Each row below holds a small network's activations on one input, seen along a few directions.
Each table varies a few parts of the input and shows all the possible inputs, shuffled.
Descriptions start from the smaller parts, as in this example, which fits no table here: one of 3 separate values, together with either a single point or one of 9 places along a line or (one of 4 places along a line, together with one of 5 places around a ring).
Shared parts are said once, and a part with two or three values counts as separate values.
In the rows, 128 means zero.

Other details of the inputs vary at random and push rows far along two fixed directions, the same in every table; ignore that.
These rows show it; all are for the same input, with only those details redrawn:
[150 152 121 130 100 173 108 180 123 104 124 159 122 107  65]
[138 121 104  98 113 178 123 144 149 107 101 179 128 166 108]
[132 165 152 169 139 114 100 184 127 124 144  80 108  55  67]
[ 98 131 152 154 191  71 116 136 169 144 127  43 106  98 134]
[108 105 124 112 171 115 130 116 178 134 103 107 118 160 151]
[112 159 169 184 179  68 102 169 144 143 150  25 100  42  92]

Table:
row 1: [139 123 130 122 150 121 130 112 138 151 118 116 163 177 188]
row 2: [113  98 123 111 128 115 147  71 108 128 107 139 120 142 173]
row 3: [ 98 103 106 112 110 114 164  95 118 139 140 130 153 146 169]
row 4: [139 119 135 132 177 134 130  68 154 145 130 123 124 160 168]
row 5: [146 133 133 122  63 148 125 141  71 120 126 186 137  96 115]
row 6: [144 127 123 122 176 116 135  89 124 151 109 131 120 170 175]
row 7: [175 133 112 114 104 160 120 134 112 137 113 197 144 171 149]
row 8: [102  96 105  78  78 174 128 125 113  91 120 171 109 152 119]
row 9: [ 88 113 136 134 128  59 162 100 121 123 163  85 126 105 150]
row 10: [130 141 133 140  65 174 121 103  86 108 146 175 117  97  95]
row 11: [137 122 110 118 149 111 145 104 141 163 139 119 170 173 163]
row 12: [100  95 131 118 113 120 148 103 114 134 122 133 151 151 187]
row 13: [150 152 121 130 100 173 108 180 123 104 124 159 122 107  65]
row 14: [133 113 122 116 144  91 165  99 151 135 143 120 149 179 151]
Q: The inputs of row 10 and row 4 match in every part but one. If row 9 is changed in the same way as row 10 into row 4, which row does it become?
A: row 14
Q: Describe the family of inputs behind these rows.
A: one of 2 separate values, together with either a single point or one of 6 places along a line
Q: Change only the choice among 2 separate values in row 12. List by row number the other rows that result.
A: row 1

Table:
row 15: [ 97  97 127 109 165 114 131 101 179 130 102 107 122 165 163]
row 16: [149 159 141 157  96 124 129 141  75 121 169 121 130  76  85]
row 17: [ 72 105 143 137 198  67 133 105 180 149 128  38 109 123 161]
row 18: [119 137 147 149 168 102 109 132 139 136 123  80  95  93 118]
row 19: [114  84 100  79 115 123 166  75 138 128 114 172 138 198 183]
row 20: [136 151 139 147 125 144 106 154 124 114 137 122 107  90  83]
row 21: [144 139 131 136  88 163 122 132  88 131 139 159 144 112 124]
row 22: [131 123 121 126 117 136 142  89 119 135 137 146 143 142 151]
row 23: [148 115 104  93 142 156 131 118 150 127  89 179 131 192 148]
row 24: [150 171 148 164 120 122 103 190 119 126 147 101 130  66  70]
row 25: [147 129 120 118 139 145 125 135 147 126 116 146 131 162 130]
row 26: [142 122 106 105  59 169 142 138  84 100 123 205 143 138 111]
row 27: [109 132 138 148 179  79 127 143 162 147 139  54 129 113 134]
row 28: [134 128 127 124  83 149 127 139  88 121 129 161 139 123 131]
Q: Describe the family of inputs behind these rows.
A: either one of 6 places around a ring or (one of 2 separate values, together with one of 4 places along a line)
Q: Change only the choice among 2 separate values in row 27. List by row number the other rows that result.
A: row 17
Q: Which other rows belong to the same alternative as row 22? List them by row number.
A: row 16, row 19, row 21, row 26, row 28

Table:
row 29: [162 141 119 124  50 181 134 138  72 100 135 212 141 119  94]
row 30: [101 115 133 127 146 116 132 125 150 133 123 102 123 129 145]
row 31: [ 93  82 116  92 183  95 148  66 177 136  93 111 115 198 193]
row 32: [116 100 115 107 190  97 147  85 179 149 107 109 132 197 190]
row 33: [162 148 111 119  69 200 116 162 115 103 129 198 140 127  69]
row 34: [143 142 140 143 136 127 111 142 131 137 127 119 124 110 115]
row 35: [117 123 124 121 129 123 134 129 140 118 132 117 121 131 115]
row 36: [121 144 153 163 161  86 116 143 146 151 144  65 129  90 121]
row 37: [127 165 159 185 113  98 112 148  74 138 179  71 117  27  89]
row 38: [125 129 134 136 130 111 129 113  98 146 142 111 130 110 147]
row 39: [113  88  96  80 110 156 155  71 130 128 113 173 151 199 182]
row 40: [151 141 108 111  68 194 117 162 102  93 124 202 123 120  70]
row 41: [118 121 127 129 168 111 132 102 157 137 129 104 115 144 143]
row 42: [105 133 149 152 163  78 123 126 138 132 146  63 100  89 116]
row 43: [115 149 166 173 177  65 110 148 139 151 147  37 119  80 137]
row 44: [116 128 131 135 135 121 125 146 136 131 125 107 132 119 127]
row 45: [126 133 132 132 140 104 125 148 132 133 126 109 124 115 127]
row 46: [182 154 108 119  86 199 118 162 101 106 126 204 133 135  71]
row 47: [138 162 169 182 119  79 121 155  78 139 171  83 121  37 103]
row 48: [156 145 114 118  67 205 115 167 109  96 131 192 141 128  77]
row 49: [ 83  78 114  89 172 100 152  79 185 136 101 108 127 189 194]
row 50: [134 124 127 122 103 119 145 117 106 128 135 155 143 140 148]
row 51: [105  92 116 104 147 115 149  63 133 146 113 128 134 174 197]
row 52: [120 129 134 134 136 130 118 133 129 128 115 120 116 114 127]
row 53: [103  90 109  97 140 114 156  72 136 146 118 128 151 186 196]
row 54: [134 161 156 170 134 115 103 155 121 133 153  89 112  61  84]
row 55: [124  97 100  86 114 145 150  86 121 136 113 173 150 196 180]
row 56: [ 99 139 158 168 175  52 121 151 140 149 148  27 117  66 125]
row 57: [162 144 114 123  45 176 138 150  75 103 144 206 156 121  89]
row 58: [127 135 133 134 144  98 128 144 132 132 133 101 120 120 120]
row 59: [ 99  83 119  93 182  94 144  84 174 143  91 111 120 187 201]
row 60: [113  93 102  85 125 164 138 101 155 118  95 177 125 192 161]
row 61: [156 140 115 121  42 182 140 141  79  97 145 206 150 119  90]
row 62: [ 90  82 120  94 183  96 144  71 177 140  87 110 117 186 201]
row 63: [173 153 102 121  84 195 125 168 110 106 134 193 146 137  67]
row 64: [167 151 102 118  77 203 125 158 112  99 136 199 138 135  65]
row 65: [162 146 111 117  70 201 115 174 107 101 127 194 150 137  80]
row 66: [131 126 129 123 139 139 122 115 144 133 110 139 125 144 134]
row 67: [126 162 166 179 141 105  99 160 116 131 159  66 109  51  90]
row 68: [126 132 138 139 138 119 115 146 127 133 121 110 119 107 128]
row 69: [126 147 156 165 169  77 114 142 145 153 140  63 122  89 129]
row 70: [119  92 110  97 104 136 157  72 130 120 118 179 139 182 175]
row 71: [127 126 134 128 139 139 119 120 136 126 113 128 124 138 137]
row 72: [140 140 128 136 147 134 124 122 132 129 125 126 119 126 115]
row 73: [124 163 156 176 140  79 113 175 115 132 164  53 116  46  73]
row 74: [133 100 109  88 131 163 132 107 151 122  93 174 136 199 167]
row 75: [128 165 159 180 138  91 105 181 110 139 152  65 116  47  95]
row 76: [126 113 120 109 146 117 134 118 144 127 111 128 117 154 142]
Q: Describe the family of inputs behind these rows.
A: one of 6 places around a ring, together with either one of 2 separate values or one of 6 places along a line
Q: The inputs of row 73 and row 42 match in every part but the place on the ring of 6. If row 57 is changed in the same way as row 73 into row 42, which row does it become?
A: row 70
Q: The inputs of row 40 and row 59 match in every part but the place on the ring of 6. If row 54 is changed in the same way as row 40 into row 59, which row does it become?
A: row 34
Q: Change only the choice among 2 separate values in row 50. List by row number the other rows that result.
A: row 55
Q: Change only the choice among 2 separate values in row 29. List by row number the other rows that result.
A: row 51
Q: Change only the place on the ring of 6 in row 71. List by row number the other rows that result.
A: row 43, row 48, row 65, row 67, row 74
